Each row below holds a small network's activations on one input, seen along a few directions.
In each table, some parts of the input vary, and every possible input appears once, in random order.
A made-up example of a description, with smaller parts first: one of 5 places around a ring, together with either a single point or (one of 2 separate values, together with one of 4 places along a line) or one of 9 places around a ring.
Shared parts are said once, and a part with two or three values counts as separate values.

Other details of the inputs shift rows strongly along two fixed directions, in all tables alike. That doesn't count.

Rows:
R1: [ 14.5  -0.4   9.6  35.8  12.1 -19.2   1.1 -17.2   1.2   4.0   8.6]
R2: [-6.6 -2.1 19.5 16.9 11.4  0.5  4.4 -3.5 33.1 -9.3 20.5]
R3: [  0.3   5.5  13.8  28.5  18.1 -21.0  -0.1  -6.8   6.0  -9.3  11.1]
R4: [-71.6 -55.3  35.6  -9.3 -52.0 -10.3 -13.3 -26.7   1.4  -4.9 -45.6]
R5: [ -3.0   9.3   2.6  27.1   8.0  -3.0  -1.0 -14.4  36.0   1.0   8.2]
R6: [ -3.0   1.3  21.5  22.8  15.1 -11.8  -3.8   1.4  17.5  -9.1  17.2]
R7: [ 13.1 -10.0  24.9  30.8  13.7 -14.8   2.6  -0.6   4.0  -0.6  13.5]
R8: [ 10.3  -9.3  23.2  29.3  14.6 -16.2   2.5   0.3   5.4  -2.3  14.2]
R9: [ 26.5  10.8 -25.8 -41.7   9.9  26.4  11.5  35.0 -18.6  -1.5  13.2]
R10: [ 11.6 -17.4  22.3  24.7  11.2 -10.6  11.8  -4.9  10.6   1.1  20.7]
R11: [  6.3  -7.0  21.6  27.0  16.0 -17.4   1.3   1.2   8.1  -4.9  14.8]
R12: [ -5.0   5.3  22.0  23.0  13.8  -3.8  -4.9   0.9  26.5 -10.9  13.4]
R13: [ -4.2  -8.4  18.2  16.6  15.0 -10.1   6.0  -2.6  21.7  -5.5  24.5]
R14: [ -3.7  14.9   6.8  28.0  12.3  -8.1  -6.3 -15.8  23.7  -6.3   8.5]
R15: [-72.0 -44.3  38.6  -2.8 -48.6  -7.1 -22.9 -23.4   2.4  -6.4 -58.0]
R16: [ -1.5   2.7  21.8  23.8  13.5  -7.5  -3.4   0.6  22.3 -11.1  13.4]
R17: [ -1.7  -1.9   6.5  16.8  10.2 -16.7   8.2 -14.1  24.7   2.7  22.0]
R18: [-27.1 -39.1 -16.0 -61.4 -61.7  15.9  -2.5  -2.5 -51.7  19.4 -58.1]
R19: [ -1.3   8.6   5.5  27.7  15.9 -18.7  -4.7 -14.9  12.3  -2.6  12.5]
R20: [-73.5 -51.7  36.1  -8.9 -51.0  -2.8 -13.6 -27.8   9.0  -4.7 -50.8]
R21: [ -2.4   5.3   8.1  18.3   7.3  -2.4   7.7 -16.3  39.5  -1.0  12.8]
R22: [ 23.3  26.7 -35.1 -42.2   1.6  34.0   9.3  21.9  -1.7   4.5   7.9]
R23: [ 24.7  21.4 -22.2 -36.6  12.4  25.8  -0.6  38.7 -22.6  -1.6   7.3]
R24: [ 10.0   0.3  17.4  34.1  15.3 -19.2   2.9  -8.9  -1.1  -2.9   9.3]
R25: [ 24.4  31.0 -28.0 -31.8  13.1  22.7  -0.2  29.4 -29.1  -2.2   2.4]
R26: [-70.7 -34.7  23.4   2.2 -50.1 -11.4 -24.3 -40.1  -0.4  -1.8 -62.9]
R27: [  6.8  -3.9   1.9  29.9   9.5 -20.3   4.0 -12.8  14.1   7.1  14.8]
R28: [  0.6  -4.1  19.6  23.7  17.4 -18.0  -0.5   2.4  12.5  -8.7  16.0]
R29: [ 33.4  25.0 -27.1 -27.5  11.6  19.6   4.3  28.9 -36.2   0.1  -0.2]
R30: [ 39.0  22.6 -35.0 -25.0   8.1  19.6   3.7  20.6 -35.1   7.8  -0.7]
R31: [ 24.1  33.2 -27.1 -31.7  10.8  25.2  -0.7  29.1 -26.8  -4.1   2.2]
R32: [ -5.3  15.0  16.2  27.7  14.5  -6.8  -4.5  -8.4  20.0 -11.5   8.4]
R33: [ 38.1  16.2 -39.4 -27.1   3.1  21.0   7.8  23.3 -26.2  15.2   4.2]
R34: [  1.9   5.5   4.3  28.7  15.9 -22.3  -2.0 -14.2   9.8  -4.1  11.2]
R35: [ 38.7  12.1 -34.0 -35.9   2.4  21.6  16.6  21.4 -22.7  13.1   8.8]
R36: [ -0.2  12.2   6.6  28.8  12.0 -11.8  -4.9 -16.0  19.5  -6.5   8.5]
R37: [-43.0 -15.9 -10.6 -57.8 -53.9  22.6 -19.5   5.3 -49.5  -1.6 -67.8]
R38: [ -1.6  10.8   6.3  27.9  13.6 -16.2  -5.2 -15.2  14.7  -4.5  12.3]
R39: [ -4.6   8.4   2.3  25.9   7.3  -6.7  -2.2 -13.1  32.5   1.1  13.4]
R40: [ 26.9  24.1 -35.3 -41.4   1.2  30.3  10.7  21.7  -5.9   4.3   8.0]
R41: [-45.7 -34.3  -7.6 -69.6 -55.4  25.5 -11.0  11.1 -41.2   2.7 -51.8]
R42: [ 13.6  -6.9   5.2  33.6   7.2 -17.7   5.3 -14.6  10.1  11.4  13.5]
R43: [  7.7   2.6   6.4  32.0  14.4 -21.8  -0.2 -15.4   5.3  -0.3   9.9]
R44: [-28.4 -28.6  -7.5 -50.8 -53.7  15.2 -13.6   4.1 -67.8   9.0 -67.7]
R45: [ -2.0   0.3   7.3  16.9   7.9 -14.2   7.7 -14.4  27.1   0.8  21.8]
R46: [ -1.1   5.8   2.1  26.7   7.0 -10.4  -0.7 -13.4  28.4   0.9  13.5]
R47: [ 34.7  14.4 -35.5 -38.2   3.7  20.3  15.4  22.3 -20.1  10.5   9.4]
R48: [ 24.8  26.7 -41.1 -33.6   3.6  25.4   1.6  24.4 -14.2   8.5   7.2]
R49: [  1.0  -1.0  -0.1  26.6  10.9 -20.9   2.2 -11.6  18.6   3.3  16.1]
R50: [ 25.1  24.5 -41.9 -33.7   5.9  22.9   2.1  24.7 -16.6  10.4   7.4]
R51: [  1.6  -5.0   5.3  17.8  10.1 -20.3  11.0 -13.4  22.1   1.2  20.7]
R52: [-63.8 -64.9  35.4  -6.1 -49.6 -20.2  -8.6 -26.1 -12.8   1.3 -44.3]
R53: [ 36.2   5.6 -22.2 -36.1   7.1  28.2  14.4  32.9 -25.7   4.9  11.4]
R54: [ 23.7  38.2 -26.4 -30.3  10.2  37.0  -0.7  27.3 -14.3  -5.9  -6.8]
Description of these inputs: one of 6 places around a ring, together with one of 9 places along a line.
Changing only the place on the ring of 6 turns R9 into R28. The same change can be made to R41. Which row results? -> R6
Changing only the place on the ring of 6 turns R43 into R11. The same change can be made to R26. Which row results? -> R15
Which other rows does R35 become when the place on the line of 9 takes its other values? List them by row number. -> R17, R18, R21, R22, R40, R45, R47, R51
Which other rows does R50 become when the place on the ring of 6 takes its other values? List them by row number. -> R13, R17, R19, R23, R25

Rows:
R55: [-10.2 -12.9 -12.1 -19.1 -27.6   7.4 -10.0   0.5 -29.5  11.1 -33.4]
R56: [ 13.7  12.1  -3.2  11.7  15.4 -13.6   4.7  -1.9  -1.9   1.3  17.2]
R57: [ -5.7 -20.5  -1.0 -29.9 -30.4   8.4   2.4   1.5 -24.6   9.8 -28.6]
R58: [ 31.4   8.9 -12.7  -0.6  19.0   7.3  11.6   7.4  -3.4   5.0  31.1]
R59: [ 9.2 12.7  5.4  4.8 14.8 11.3  4.3 14.0 12.8 -8.1 18.3]
R60: [-15.8  -2.0 -10.9 -29.3 -24.2  22.1 -12.4   4.4 -18.6  -0.6 -35.9]
R61: [-23.5   1.5 -14.9 -37.9 -24.9  11.3  -8.4   2.8 -19.2   1.1 -26.5]
R62: [  5.8  20.0   0.6   7.6  17.0  -0.3   1.5  -1.1  13.4 -10.3  12.4]
R63: [11.6  6.9  4.9  3.4  8.6  8.8  6.7 -1.3 21.2 -0.3 22.3]
R64: [ -9.0 -12.8  -6.5 -19.7 -23.8   9.0  -9.7   0.7 -33.0   4.5 -36.0]
R65: [ 4.0 20.3 -1.5  6.3 15.8 -2.2  2.2 -1.4 14.0 -8.0 15.1]
R66: [18.3  9.0 -6.5 18.8 12.0 -7.3  0.8 -1.3  1.4  7.4 13.2]
R67: [-53.6 -43.9  71.5  73.5 -13.0 -51.4  -2.5 -59.7  63.0  -6.1  -1.0]
R68: [16.9 14.3 -4.7  6.5 16.6 -8.4  5.8  1.5 -6.1 -2.1 14.7]
R69: [-62.5 -32.3  57.3  75.8  -8.4 -59.3 -11.7 -60.0  54.3  -5.9   1.2]
R70: [-73.8 -63.7  54.1  46.1 -46.2 -46.3 -21.3 -57.0   5.9   3.7 -50.9]
R71: [-25.4 -15.3 -14.8 -35.2 -25.2  14.4  -2.9  -0.7 -11.3   2.3 -22.6]
R72: [ 28.2  22.1 -17.1   5.1  20.2  -3.7   6.3   9.1  -5.1   5.5  23.1]
R73: [ 6.7  8.8  6.9  7.6 14.0  4.8  1.5 10.8 16.0 -9.1 18.8]
R74: [ 5.7 18.3 -8.2 11.0 11.1 -1.4 -1.3 -0.9 17.1  1.2 16.0]
R75: [36.1  9.8 -6.0 -1.4 16.1  8.8 12.8  9.3 -1.0  5.9 28.2]
R76: [-20.4  -4.7 -12.8 -24.6 -28.6  17.3 -13.2   1.0 -12.7   5.7 -33.7]
R77: [12.7  9.6 -0.8  6.3 10.7  2.2 11.6  2.2 24.8 -1.8 10.8]
R78: [-19.1  -4.8  -9.2 -24.6 -26.6  18.6 -12.9   1.2 -14.3   3.5 -35.7]
R79: [-19.0   0.2  -9.3 -34.4 -21.9  18.1 -10.8   3.5 -20.3  -6.0 -33.4]
R80: [-13.4 -20.8   0.3 -27.0 -24.8   6.7  -5.7  11.2 -32.5   1.3 -24.7]
R81: [-14.2 -19.6   2.4 -25.5 -24.8   9.9  -3.5  11.1 -33.2   1.9 -25.6]
R82: [ 5.0  6.5  1.7  2.3 17.8 -3.2 -1.7 12.1 20.1 -5.7 19.4]
R83: [-12.2 -22.3 -13.8 -28.3 -24.9   2.5   3.4   2.0 -25.1   7.4 -29.3]
R84: [14.3  1.8 11.0 13.0 18.1 -0.6  8.9  9.1 -3.2  0.9 15.7]
R85: [ 7.9 13.0  6.8  4.1 18.4 12.3  6.4 12.8 11.8 -4.3 16.5]
R86: [ 6.8  6.0 -1.8  4.2 11.5  7.3  5.5 -3.2 18.8 -1.2 25.2]
R87: [ 9.4 18.4  2.3 12.6 16.3  5.8 -1.6  0.1 13.9 -9.4  8.7]
R88: [-15.2 -23.5 -14.2 -29.8 -24.2   4.5   0.3  -1.1 -28.2   7.8 -22.3]
R89: [ 37.3  12.5 -11.7   1.5  18.1   2.2  17.7  12.8   2.7   4.4  16.7]
R90: [17.5 10.3  2.2 14.1 17.4 -6.5  2.1 -1.1 -3.8 -5.8  9.3]
R91: [22.5 12.5 -0.9 13.1 17.5 -0.6  2.0  3.0 -6.0 -3.5  8.7]
R92: [16.1 -0.7  4.1 10.3 16.6 -9.9  2.7 11.0  1.2 -2.4 19.7]
R93: [15.4 11.4  1.1 12.1 17.3 -9.9  4.5 -1.5 -4.2 -4.7 11.8]
R94: [ 8.1 17.3 -7.2 13.5 11.1  2.6 -2.4 -0.9 18.3  1.9 13.0]
R95: [ 7.9  7.4 -7.1  6.3 14.0  0.6 10.6  1.5 23.3 -3.0 14.2]
R96: [ 15.9  10.1  -7.5  16.5  12.1 -11.2   1.9  -1.4   0.2   6.7  16.3]
R97: [-10.2  -3.0 -14.9 -44.1 -17.7  21.1  -8.1  23.0 -18.0  -2.3 -18.3]
R98: [18.6  1.0 -1.3  3.5 19.6 -9.8  2.0 14.9  0.8  0.1 20.0]
Describe the family of inputs behind these rows. -> one of 2 separate values, together with either one of 5 places along a line or one of 6 places around a ring or one of 11 places around a ring
Changing only the choice among 2 separate values turns R55 into R76. The same change can be made to R72. Which row results? -> R69
Changing only the choice among 2 separate values turns R70 into R78. The same change can be made to R83. Which row results? -> R95
Which other rows does R83 become when the place on the ring of 6 takes its other values? List them by row number. -> R57, R58, R75, R88, R89
Which other rows does R80 become when the place on the line of 5 takes its other values? List them by row number. -> R81, R84, R92, R98
Which other rows does R93 become when the choice among 2 separate values takes its other values? List them by row number. -> R62
Which other rows does R97 become when the choice among 2 separate values takes its other values? List them by row number. -> R92

Rows:
R99: [-35.5 -45.6  26.1  -6.2 -27.1 -24.8  -8.0 -14.7 -44.1  -4.3 -50.7]
R100: [-42.9 -16.2 -20.8 -48.4 -28.9  -3.9  -5.1  -3.1   9.9   6.4 -31.0]
R101: [-29.3  -6.5 -31.8 -28.7 -26.0 -22.1 -12.5 -15.0 -20.2  13.9 -44.8]
R102: [ 20.7 -21.6  20.6  57.7  31.8 -39.4   7.9 -25.6   9.9  -5.4  32.1]
R103: [-55.9 -11.7  27.3  46.3  11.5 -44.1 -14.0 -20.8  55.7 -10.6  27.1]
R104: [-27.7 -25.7  32.5 -42.9 -26.2   2.9   6.9  24.8 -21.7 -17.2 -33.5]
R105: [ 26.7  -2.8 -27.7 -44.8 -30.4  13.1  -0.7  12.4 -57.6  35.0  -3.4]
R106: [-11.5 -16.8  64.7  62.4  15.5 -60.3   6.0 -19.9   7.8 -18.6  -1.0]
R107: [39.1 56.2 -0.6 36.6 46.4 15.0 -8.3 -4.8  4.5 -6.8 27.5]
R108: [ 19.7  35.3  17.9  38.0  33.7  14.9  23.1 -22.5  58.3 -14.0  38.9]
R109: [-11.4  17.9  42.5  47.1  28.8   5.7  -8.1 -23.0  50.9 -16.6  28.9]
R110: [-49.9  -5.7   2.4 -31.4 -31.8  19.1 -33.4  12.8  -8.7 -15.3 -23.7]
R111: [-25.2 -39.4  62.9  43.8  18.4 -35.8  10.7 -18.2  38.0 -19.9  18.1]
R112: [ 64.0  57.0 -44.2 -20.5  34.9  30.3  33.4  19.5  38.3  -7.0  44.5]
R113: [  0.5 -25.4  35.3  90.1   0.6 -30.9 -16.5 -21.4  40.2  14.3 -17.5]
R114: [-15.9 -34.5   3.1 -15.1 -41.3  32.0 -15.8  23.1  10.3  15.8 -50.3]
R115: [ 58.6  17.0 -44.9 -13.6  24.4  20.4  23.2  27.4 -40.3  18.0  34.2]
R116: [  3.5 -23.0 -27.5 -56.4 -19.5  38.1  18.6  28.3 -31.5  13.9   4.5]
R117: [-42.7 -10.0  11.3   1.5 -44.5   2.9  -7.4 -49.4 -20.7   1.4 -61.9]
R118: [ 69.8  17.6 -25.9 -19.6  51.4  29.4  27.3  40.3   8.3  -8.5  64.1]
R119: [-36.2   4.0  -8.7 -11.6 -28.9   0.8 -40.9   0.7 -39.0  -7.7 -37.5]
R120: [ 54.6  17.8 -23.0 -41.4   7.7  32.0  18.7  35.6  -6.2  24.1  53.9]
R121: [ 18.4  23.8 -51.7 -44.3 -25.2  16.6   8.0  -4.4 -29.5   6.6 -36.9]
R122: [  8.5  38.1 -39.8   1.2  24.8 -12.0 -13.2  17.9 -12.7   2.4  18.4]
Changing only one part turns R118 into R102. The same change can be made to R104. Which row results? -> R106
Describe the family of inputs behind these rows. -> one of 2 separate values, together with either a single point or one of 5 places along a line or one of 6 places around a ring
Which other rows does R115 become when the choice among 2 separate values takes its other values? List them by row number. -> R116
Which other rows does R100 become when the choice among 2 separate values takes its other values? List them by row number. -> R101
